Each row below holds a small network's activations on one input, seen along a few directions.
In each table, some parts of the input vary, and every possible input appears once, in random order.
A made-up example of a description, with smaller parts first: values(2) and (point or line(9) or (line(6) and ring(8))).
Shared parts are said once, and a part with two or three values counts as separate values.
(in the rows, 128 means zero)

Other details of the inputs shift rows strongly along two fixed directions, in all tables alike. That doesn't count.

Table:
row 1: [120 178 146 135  95 131 110  83 157 186  87 154 134 133 113]
row 2: [145  58 142  85 142 111 142 176 151  34 155  93 139 121 129]
row 3: [124 134 114 145 138 101 135  81  59  98 168 180 187 127 117]
row 4: [150 117 136 187 137 127 183 100  72  88 143 131 168 130 106]
row 5: [171 117 166 160 112  99 188  93  97  94 140 127 170 127 101]
row 6: [162  70 102 100 159 113 145 182 142  47 171  85 122 122 143]
row 7: [108 169 152 107 116 114  92  78 136 192  98 153 154 134 145]
row 8: [122 147 147 157 185 164 126  96 134 174  70 100 163 136 147]
row 9: [102  90  82 119 102 135 118 174 123  37 176 156 108 122 106]
row 10: [ 89 109 154  78 105 149  94 191 175 152 106 113  62 123 131]
row 11: [188 128 125 175 130 100 191 100  87 105 157 118 153 127 114]
row 12: [126 182 111 123 134 116  96  84 126 205 113 144 138 135 159]
row 13: [103 138  79  98  98 149  79 177 190 144 121 121  59 130 148]
row 14: [102 162 150 159 145 160 124 109 107 201  91 142 119 129 116]
row 15: [107 121 113  93 123 150  97 197 165 164 123 104  45 123 145]
Each input here is: values(3) and line(5).
Changing only the line(5) part turns row 13 into row 15. The same change can be made to row 1. Which row results? -> row 10

Table:
row 16: [107 101 114 100 184 182 103 215 166 140 107  63  69 131 169]
row 17: [160  82 121 136 111 132 156 166 162  67 143 100  99 112 103]
row 18: [134 147 165 164 109 149 138 105 143 208  67  84 107 128 154]
row 19: [146  92 139 115 105 120 153 171 167  59 134 110 117 130  95]
row 20: [129 122 102  27 141 104  62 181 201 159 137  94  79 125 187]
row 21: [141 186 182 164 147 142 141  32 139 176  68 137 201 136 109]
row 22: [ 96 101 106 118 142 183 105 203 160 124  97  52  77 143 199]
row 23: [112 146  94 133 168 152 119 156 110 157 139 124  94 127 134]
row 24: [135 100 170 132 116 103 165  99  82  58 155 131 188 129 125]
row 25: [140 106  89 134  86 129 134 162 146  79 168 149  76 114  94]
row 26: [157 106  95  69 101  65 113 142 140  84 181 108 132 131 184]
row 27: [157 192 154 180 133 124 150  60  91 242 110 167 120 118  92]
row 28: [140 170 119 174 175 183 130 110 163 182  64  84 134 144 149]
row 29: [128 125 144 113 132  99 141 110  70  87 187 188 163 113  85]
row 30: [172 102 177 130 138  86 190 132  95  92 160 133 151 122  76]
row 31: [ 69 125  73 116 119 175  86 197 144 136 121  91  57 140 187]
row 32: [194 211 121 136 140  83 124  23 157 208 104 137 190 137 146]
row 33: [ 45 120 122  73  81 161  58 178 160 126 116 128  82 133 171]
row 34: [114 195  86 172 152 175 112 105 148 194  87 124 115 140 138]
row 35: [147 100 178 114 158 103 164 110  89  74 164 142 180 117  94]
row 36: [133 135 120 133 107 110 139  95 102  60 173 187 174 121  82]
row 37: [158 135 117 147  87  95 167 114 108  78 167 178 144 127  63]
row 38: [145 147 173 146 150 149 137 117 149 224  76  96  99 116 124]
row 39: [115 107 103 148 117  96 131  97  56  76 174 174 177 129 127]
row 40: [ 85 112 104 109  67 157  88 191 161 151 120 111  29 126 161]
row 41: [160 102 169 148  96  87 191 120  88  76 150 121 159 134 107]
row 42: [ 97  88  97  96 151 117  94 163 103  85 172 165 124 116 119]
row 43: [111 147 133 144 166 162  99  85 171 175  50 116 164 136 144]
row 44: [142 125 133 145  70  85 170 117  70  90 173 166 140 133  96]
row 45: [100  98  74 116 126 128  93 148 136  58 158 164 134 124 116]
row 46: [125 157 162 176 157 130 137  35  92 193  65 126 206 140 156]
row 47: [112 181 156 123 118 135 113 120 136 229  90 152  98 132 106]
row 48: [117  61 128  93 176 123 121 163 120  73 146 120 143 116 130]
Describe the family of inputs behind these rows. -> values(3) and (point or (values(2) and ring(5)))
Changing only the values(3) part turns row 20 into row 32. The same change can be made to row 30. Which row results? -> row 19
A walk changes only the ring(5) part. It starts at row 23 and steps to row 27. List the rest of the walk in order. -> row 47, row 29, row 42
Change only the values(3) part in row 48. List by row number the other rows that result. -> row 43, row 46
Which other rows agree with row 33 in the values(3) part? List them by row number. -> row 18, row 22, row 24, row 26, row 31, row 39, row 40, row 41, row 44, row 46
